Each row below holds a small network's activations on one input, seen along a few directions.
In each table, some parts of the input vary, and every possible input appears once, in random order.
A made-up example of a description, with smaller parts first: one of 8 places around a ring, together with either a single point or (one of 2 separate values, together with one of 4 places along a line) or one of 11 places around a ring.
Shared parts are said once, and a part with two or three values counts as separate values.

Other details of the inputs vary at random and push rows far along two fixed directions, the same in every table; ignore that.

Table:
x1:    7  203  115  476 -425 -103  -42  224  288 -216 -283  -93  -72  289 -222  172 -296
x2:  -59 -173 -288 -312   90  -45   17  -71 -347   91  115  137   25 -380   96 -273  383
x3:   69 -188  459 -164  413  111   64 -204  145   80  113 -236  471  192  134   39 -194
x4:  -52 -284  222 -326  221  158   -8 -353  -99   51   73   44  104 -139  105  -83  141
x5: -260    2 -310  202 -789  -40 -129 -149 -104 -245 -362  355 -684 -309 -271  -85  309
x6:   37 -103  237 -335  364   83  -31  -37  -24  179  107   -2  100  -10  172   40   14
x7: -105 -137  -79 -563   49  -97 -114   73 -364   79 -128  346 -407 -548  201 -179  539
x8:  -30  268 -285  489 -459  -78   15  219  102 -112 -141  104 -292  160 -124  125  -59
x9:  248   36  705 -165  616   47   43  186  266   75   50 -455  566  373  168  191 -446
x10:  -29  288 -331  410 -353   19  -42  108  114 -129  -58   71 -454  127 -191  192 -140
x11: -135 -172 -114 -444   31  -32  -81  -26 -301  169  -31  394 -270 -424  202 -155  522
x12:   -8  -78 -184 -204  122  -47   29  -17 -234  190  109  206   49 -189  218 -129  295
x13:  263  -62  734   19  639   99  113   53  388  117  149 -498  840  554  147  201 -587
x14:   84 -108  -26 -199  391   71   52  -96  -88  105  246 -117  235  -48   54  -91    7
x15:   33  231 -144  548 -384 -111   47  220  184 -215 -126 -170  -17  281 -282   57 -266
x16:   49  211  275  657 -377  -67   31  162  468 -204 -244 -266  209  519 -234  203 -462
x17:  -94 -235   91 -277   66   -6    8 -193 -132   91  -65  160   91 -224  146 -175  295
x18:  -36  221 -343  360 -400  -36  -72   59   60 -262  -40 -127 -346   29 -371   70 -215
x19:   55  -48  -87 -229  341   57   25 -108 -131  189  229   57   80  -78  168  -28   88
x20:  -23  257 -315  353 -392  -36  -23   64   70 -214  -54  -32 -403   68 -322  130 -191
x21:  102 -149  436 -122  435  119   50 -151  186  108  147 -239  515  246  140   74 -206
x22:  -20  273 -273  396 -373   -4  -45  107  139 -197  -31  -69 -328  125 -265  127 -253
x23:  -65 -145 -307 -337   66  -51   53  -71 -361  131   98  268  -97 -380  138 -229  441
x24:  -31 -107 -188 -234  108  -14   42    1 -226  140  127  163   87 -236  194 -195  280
Description of these inputs: one of 2 separate values, together with either a single point or one of 5 places along a line or one of 6 places along a line.
- The inputs of x21 and x16 match in every part but the choice among 2 separate values. If x19 is changed in the same way as x21 into x16, which row does it become? => x12
- A walk changes only the place on the line of 6. It starts at x10 and steps to x19. List the rest of the walk in order. => x22, x20, x14, x18

Table:
x25:  -37   71   54  205 -263  -33  -34   51  123 -127 -161  -29 -110   94 -121   65 -106
x26:   41 -201  189 -326  407   65   43 -135  -80  162  145  -29  326  -70  196  -94   91
x27:  -42 -163  -23 -296  159   44  -18 -143 -157   99   77  121   -8 -202  112 -105  217
x28:  -44   63 -375  106 -188  -80   38   72 -156    4   26  142 -110 -134  -21 -117  183
x29:  -18   78   99  228 -231  -28  -21   55  152 -114 -145  -57  -49  145 -115   85 -147
x30: -125   91  -66  212 -530  -69 -112   58   63 -202 -313  144 -465  -44 -192   62   52
x31:   51   20  -41 -101  190   52   -6    2  -25   50  130  -45  -13   -6   29   34  -44
x32:  -46  217  148  494 -541  -78  -63  149  310 -261 -338  -85 -226  264 -256  190 -282
x33:   49  126  375  378 -201  -50    4  141  344 -157 -229 -230  164  373 -134  174 -363
x34:   36 -226   70 -499  509   90   36 -173 -213  218  237   43  214 -212  251 -129  207
x35:   31  -36 -177  -44  139  -49   97   43 -138  131  143   57  245  -61  123 -140  143
x36:  221  -96  414 -233  766  100  125  -10  103  229  315 -338  720  248  242   45 -271
x37:   -2  -42  -61 -154  112   44  -14  -75  -86   45   88   33  -68  -91   41  -15   62
x38:  119  150  109  195  110   29   21  101  192  -35   79 -243  138  279  -72  161 -348
x39:   28   20  223  145  -19    2   21   43  169  -41  -76 -118  165  189  -25   69 -169
x40: -179  -50 -512 -278 -270   12 -133 -146 -352  -36  -21  391 -730 -505  -56 -120  453
x41: -122 -117 -239 -261  -90   22  -76 -148 -239   21   -9  266 -352 -349   15 -122  345
x42:   40   95 -188  228  -59  -73   93  115  -11   12   53  -24  161   82  -18  -44  -22
- What do these inputs look like to the network? => one of 3 separate values, together with either a single point or one of 5 places along a line
- The inputs of x39 and x25 match in every part but the choice among 3 separate values. If x42 is changed in the same way as x39 into x25, which row does it become? => x28
